Each row below holds a small network's activations on one input, seen along a few directions.
In each table, some parts of the input vary, and every possible input appears once, in random order.
A made-up example of a description, with smaller parts first: values(3) and (point or ring(11) or (line(4) and ring(5))).
Shared parts are said once, and a part with two or three values counts as separate values.

Other details of the inputs shift rows strongly along two fixed directions, in all tables alike. That doesn't count.

Table:
x1: [332 -255 73 -108 -170 226 -11 210 125 52 -7 -130 -116 -26]
x2: [300 472 -107 202 106 406 149 -15 -277 11 -26 38 -19 -238]
x3: [385 178 0 -42 20 86 -4 56 64 -115 82 32 -136 44]
x4: [-19 -378 -61 -248 -28 -220 129 84 311 136 77 -48 -36 10]
x5: [-161 -208 145 -125 -72 -19 -23 23 87 60 -35 -139 55 97]
x6: [-392 155 -195 66 55 -134 78 -57 30 -43 31 81 119 49]
x7: [620 283 79 69 28 283 119 41 -140 -13 122 17 -302 26]
x8: [3 -105 -70 -95 74 -38 120 122 78 123 11 -43 -13 -90]
x9: [18 292 142 114 23 338 -15 19 -248 52 -151 -78 83 -1]
x10: [147 382 56 138 98 47 -12 -104 -50 -241 16 26 -9 86]
x11: [194 -155 -87 93 -93 85 -91 -82 -39 -68 7 106 -39 -132]
x12: [-202 166 -55 70 140 45 70 -7 57 -94 -99 54 72 22]
x13: [617 283 49 31 29 315 30 134 -58 -53 66 40 -156 -45]
x14: [-316 -534 -107 -263 -57 -489 109 91 415 103 112 -66 27 92]
x15: [108 -455 -122 -150 -136 -175 -72 33 75 155 65 62 -59 -95]
x16: [376 169 112 -86 66 92 39 32 -12 30 91 2 -81 40]
x17: [469 -56 -3 -194 -94 -58 13 109 209 16 166 -10 -209 29]
x18: [-353 408 -126 225 98 60 64 -19 -87 -76 -70 118 126 0]
x19: [-605 249 88 101 134 -481 -78 -240 105 -291 -16 -5 166 289]
x20: [77 -381 107 -190 -166 -50 0 163 138 163 -7 -194 -28 32]
x21: [232 52 10 22 -126 335 -32 104 -31 -43 -41 -57 -71 -29]
x22: [-728 107 53 99 -25 -180 -120 -114 21 -166 -126 -53 194 211]
x23: [-319 -564 -60 -212 -37 -488 171 28 403 27 79 -89 -139 165]
x24: [102 -495 -66 -110 -108 -109 -93 73 158 44 36 74 -64 -77]
x25: [-404 165 -13 215 161 17 -121 -123 -326 -24 -115 142 180 -83]
x26: [-11 -158 77 -67 -142 77 -6 96 29 79 13 -111 19 28]
x27: [39 -183 131 -67 -71 34 -15 -2 -1 37 -36 -209 -4 -20]
x28: [-320 225 -65 294 54 -14 -109 -237 -327 -88 -103 146 184 -65]
x29: [-128 -609 -125 -199 -181 -370 -119 6 289 76 90 68 -59 -4]
x30: [-401 185 -82 246 62 14 -109 -142 -283 -47 -48 209 195 -37]
x31: [-106 582 -208 268 66 268 73 -25 -184 -82 -37 169 57 -74]
x32: [282 502 -73 167 120 448 149 60 -269 95 -86 92 4 -172]
x33: [-98 -581 105 -211 -190 -269 -45 24 368 -67 -1 -225 -34 121]
x34: [93 -464 -14 -165 -92 -110 -56 4 90 147 63 69 -39 -87]
x35: [368 -186 -20 -204 52 120 149 167 114 212 21 -69 -132 -162]
x36: [76 -89 -126 -14 -34 -46 105 10 196 -83 28 -12 -42 -48]
x37: [-726 79 45 74 -10 -183 -89 -135 -31 -132 -84 -61 231 210]
x38: [528 242 -224 67 -39 433 134 150 -31 12 49 105 -154 -192]
x39: [290 -193 75 -199 -35 -299 40 12 203 20 128 -125 -101 93]
x40: [-743 30 -46 198 64 -276 -170 -175 -88 -120 -105 176 230 77]
x41: [216 47 60 -31 -61 312 -13 97 -140 90 -37 -121 -55 -88]
x42: [47 -390 153 -226 -161 -36 -32 117 256 101 -23 -168 -71 62]
x43: [-563 207 -91 124 149 -198 76 -39 -38 -27 -95 35 203 77]
x44: [-572 224 -43 105 152 -155 43 -90 59 -97 -111 65 164 98]
x45: [-129 185 130 99 50 240 -36 45 -220 34 -119 -109 91 -16]
x46: [85 -501 -134 -141 -135 -155 -106 31 199 17 62 86 -85 -54]
x47: [-7 -378 45 -331 -22 -525 -3 48 347 41 124 -120 -70 199]
x48: [405 547 21 172 47 255 48 -87 -238 -106 96 59 -37 -30]
x49: [-130 -579 165 -280 -101 -209 -57 102 376 18 -53 -211 -29 158]
x50: [-506 86 117 123 -10 -134 -57 -152 -92 -108 -136 -138 207 140]
x51: [-339 423 -132 256 73 11 73 -142 -70 -162 -55 92 125 -5]
x52: [358 -174 -149 -184 -20 80 142 169 120 178 88 -40 -152 -167]
x53: [-546 4 -11 182 126 -224 -138 -261 -199 -103 -96 70 202 -14]
x54: [240 -62 -173 45 -115 169 -62 -11 -145 93 91 177 -46 -166]
x55: [8 -176 189 -135 15 92 -25 74 10 119 -86 -190 2 13]
x56: [7 170 -11 193 77 268 -105 -79 -231 -81 -118 188 52 -114]
x57: [-273 411 70 75 246 -122 -45 -121 -148 -133 -29 7 100 137]
x58: [141 -304 -111 -163 -86 -208 151 59 241 106 74 -87 -68 -62]
x59: [286 393 43 222 -115 508 22 -39 -321 -33 -23 -31 18 -120]
x60: [491 -88 140 -232 36 -44 47 115 117 129 81 -88 -141 47]
x61: [370 -324 -17 -109 -132 115 -60 65 51 149 38 100 -136 -181]
x62: [25 -518 -78 -100 -190 -268 -95 -62 204 36 81 41 -63 -66]
x63: [0 135 -115 231 -41 136 -75 -174 -267 -36 18 163 78 -131]
x64: [239 -275 121 -248 39 -318 25 -2 219 22 125 -167 -113 71]
x65: [-8 -377 156 -329 6 -462 -28 43 430 10 91 -106 -90 215]
x66: [192 -265 72 -248 -43 -278 31 93 245 58 171 -73 -90 111]
x67: [-244 117 90 99 -72 113 -61 35 -52 -37 -91 -57 83 63]
x68: [245 -65 -3 21 -11 179 -47 8 -194 143 -45 112 -23 -178]
x69: [-565 235 -158 110 130 -214 63 -81 -26 -58 -74 55 181 89]
x70: [368 550 64 147 116 281 39 45 -286 0 6 50 -17 -20]
x71: [502 42 18 41 43 430 -33 44 -310 171 -32 109 -97 -305]
x72: [240 50 25 -18 -139 272 3 105 -111 95 -29 -96 -42 -52]
x73: [-449 232 159 41 251 -276 -81 -134 82 -249 -88 6 142 290]
x74: [222 -71 -100 21 -10 176 -72 6 -199 113 15 112 -56 -214]
x75: [210 12 110 86 -116 325 69 55 -136 23 -17 -103 -181 25]
x76: [553 235 -178 86 -84 377 188 55 -101 73 114 59 -113 -235]
x77: [-615 180 216 -25 344 -411 -70 -176 12 -129 -93 -70 194 281]
x78: [-381 -39 -44 126 47 -142 -107 -87 -175 23 -82 130 159 -27]
x79: [23 288 69 194 -110 292 -31 -56 -165 -95 -74 -49 35 -32]
x80: [218 -111 -49 131 -68 186 5 -47 -194 41 33 130 -181 -103]
x81: [-361 337 138 81 272 -177 -42 -92 -133 -110 -49 -25 143 158]
x82: [469 -79 -14 -210 -76 -55 45 89 147 53 204 -16 -170 25]
x83: [358 213 62 -11 -1 92 11 91 13 -16 86 28 -111 16]
x84: [-450 297 -113 198 152 -20 50 -31 -21 -162 -105 90 161 59]
Description of these inputs: values(4) and (point or (line(4) and line(5))).
Question: The inputs of x21 and x3 match in every part but the values(4) part. If x5 is changed in the same way as x21 into x3, which row does it become?
Answer: x16
Question: The inputs of x7 and x80 match in every part but the values(4) part. If x19 is changed in the same way as x7 into x80, which row does it become?
Answer: x62
Question: The inputs of x53 and x64 match in every part but the values(4) part. If x40 is changed in the same way as x53 into x64, which row does it become?
Answer: x83
Question: Change only the line(4) part in x81. List by row number the other rows that result.
Answer: x57, x64, x77
Question: Change only the values(4) part in x42. List by row number the other rows that result.
Answer: x44, x61, x65
Question: Change only the line(5) part in x38. List by row number the other rows that result.
Answer: x6, x31, x52, x69

Table:
x85: [598 331 7 80 -346 468 62 78 -81 -5 111 -139 -98 -105]
x86: [303 -110 -5 117 -32 465 -129 2 -145 81 83 84 40 -270]
x87: [164 -166 -129 -83 22 -379 52 -136 96 91 164 160 0 -86]
x88: [490 251 -174 113 -131 503 265 71 -57 -17 58 -122 -211 -258]
x89: [305 -37 -149 135 -197 264 8 227 -426 85 106 48 -76 -180]
x90: [13 322 2 -15 246 232 166 103 -186 106 -58 -133 4 -118]
x91: [-296 121 152 103 118 43 52 -70 -23 -108 -76 55 -17 283]
x92: [-237 -131 59 -39 106 -89 157 12 175 3 0 60 -161 102]
x93: [-303 164 -43 142 -62 24 95 -129 13 -208 -48 -208 81 165]
x94: [-37 -705 43 -373 -135 -55 -116 -61 265 46 -82 18 72 -133]
x95: [36 -483 127 -428 36 -252 72 166 266 199 28 -344 -37 153]
x96: [-3 -192 -74 -90 -51 -97 165 121 294 164 63 225 -50 45]
x97: [-455 49 -74 179 -15 9 -140 -139 -237 31 -176 98 79 -37]
x98: [138 130 93 -70 -28 -38 -256 79 70 -156 27 35 -7 110]
x99: [292 -45 -105 137 -153 284 -83 124 -317 156 -38 52 -180 -163]
x100: [-377 123 296 331 172 -72 -40 -96 -53 -201 -393 -98 263 11]
x101: [141 20 -25 32 164 -170 83 -193 -98 -47 105 52 -113 -103]
x102: [127 -400 -237 -273 -16 -360 -52 211 474 5 92 125 -44 -11]
x103: [-330 254 -95 -29 189 -100 125 79 -23 163 -67 18 251 -15]
x104: [50 -367 235 -448 -131 -305 -58 188 288 250 102 -301 9 138]
x105: [28 72 245 -37 -120 65 -47 40 53 11 42 64 -77 190]
x106: [-195 174 5 57 196 -71 -171 -15 -5 -282 -84 22 36 210]
x107: [-13 -129 -266 -49 -233 -109 212 51 313 53 72 -49 47 -77]
x108: [-511 94 -28 224 8 22 -192 -229 -221 -6 -142 127 188 3]
x109: [-115 131 81 118 182 -247 -36 -306 -189 -149 27 13 64 152]
x110: [587 219 156 32 -84 57 -90 -139 -217 29 173 50 -84 -63]
x111: [-401 310 -96 135 294 -91 -103 -40 -29 -294 -92 90 23 57]
Question: Describe the family of inputs behind these rows.
Answer: point or line(6) or (line(4) and values(5))
Question: Change only the line(4) part in x95. List by row number the other rows that result.
Answer: x90, x103, x104

Table:
x112: [-132 592 254 156 0 427 -41 0 -335 40 -113 -29 178 148]
x113: [-79 625 -205 124 322 135 -7 -40 -122 -180 39 311 20 58]
x114: [527 -186 74 5 -211 20 105 -130 163 -165 104 -188 -303 -6]
x115: [-180 414 143 290 297 -33 97 -145 -286 -124 -106 -5 -10 117]
x116: [425 -173 220 -215 -48 237 -130 248 269 83 -141 -112 -81 -57]
x117: [-325 381 -109 242 -14 331 203 -50 -272 150 -81 36 156 -140]
x118: [514 -239 -28 42 -87 155 -126 108 -254 211 95 213 -174 -223]
x119: [-639 -423 -134 -10 2 -350 123 105 210 88 -74 -27 44 61]
x120: [242 -336 -217 -155 -22 310 155 196 125 148 -31 42 -204 -246]
x121: [-456 -395 221 -113 -287 -276 -171 6 366 -314 0 -193 49 346]
x122: [586 -62 -207 -60 -321 -5 46 80 352 -92 285 49 -260 6]
x123: [-302 455 188 92 14 189 -125 20 -282 -35 -117 -243 257 189]
x124: [-253 210 -24 260 192 39 -269 -227 -278 -95 -186 290 265 -150]
x125: [38 615 119 247 199 158 123 -182 -451 -94 -13 -223 122 -40]
x126: [406 -246 217 -184 -105 205 -70 347 102 156 8 -90 -194 101]
x127: [-326 390 182 82 214 287 -202 8 -146 -173 -250 49 70 166]
x128: [316 -294 -51 -131 -193 -66 -140 0 -218 210 101 -47 -5 -186]
x129: [-679 -437 -121 -96 80 -331 97 26 371 -34 -203 -12 233 -43]
x130: [-297 -369 -45 -70 116 -241 -283 -167 -27 -12 -26 201 24 -20]
x131: [-146 337 34 260 15 198 -113 -216 -549 90 17 260 187 -110]
x132: [-402 -549 -29 44 -275 -473 -275 -260 144 -204 60 75 69 109]
x133: [634 -73 75 -114 206 226 137 17 -9 14 37 -50 -311 -114]
x134: [613 128 -94 -232 -154 31 175 146 127 245 252 87 -182 -71]
x135: [541 26 -189 -137 -29 -76 113 248 162 135 184 143 -251 13]
x136: [-407 -300 176 -108 293 -560 32 -181 320 -157 -132 -144 123 147]
x137: [35 705 -120 226 294 170 9 4 -77 -169 -5 264 187 -83]
x138: [-286 -182 204 -139 94 -435 144 -216 108 58 54 -192 27 206]
x139: [84 -263 -146 -148 -188 68 163 167 62 255 57 -276 -28 -237]
x140: [-630 -488 -223 62 -277 -303 108 -97 365 -187 -38 -101 81 140]
x141: [580 136 -165 -220 -125 -38 124 186 59 153 223 -87 -90 -83]
Question: Describe the family of inputs behind these rows.
Answer: values(5) and (point or line(5))
Question: The inputs of x117 and x131 match in every part but the values(5) part. If x140 is changed in the same way as x117 into x131, which row does it become?
Answer: x132
Question: Change only the line(5) part in x120. List by row number the other rows that result.
Answer: x117, x119, x129, x139
Question: Change only the values(5) part in x128. List by row number the other rows that result.
Answer: x123, x125, x139, x141
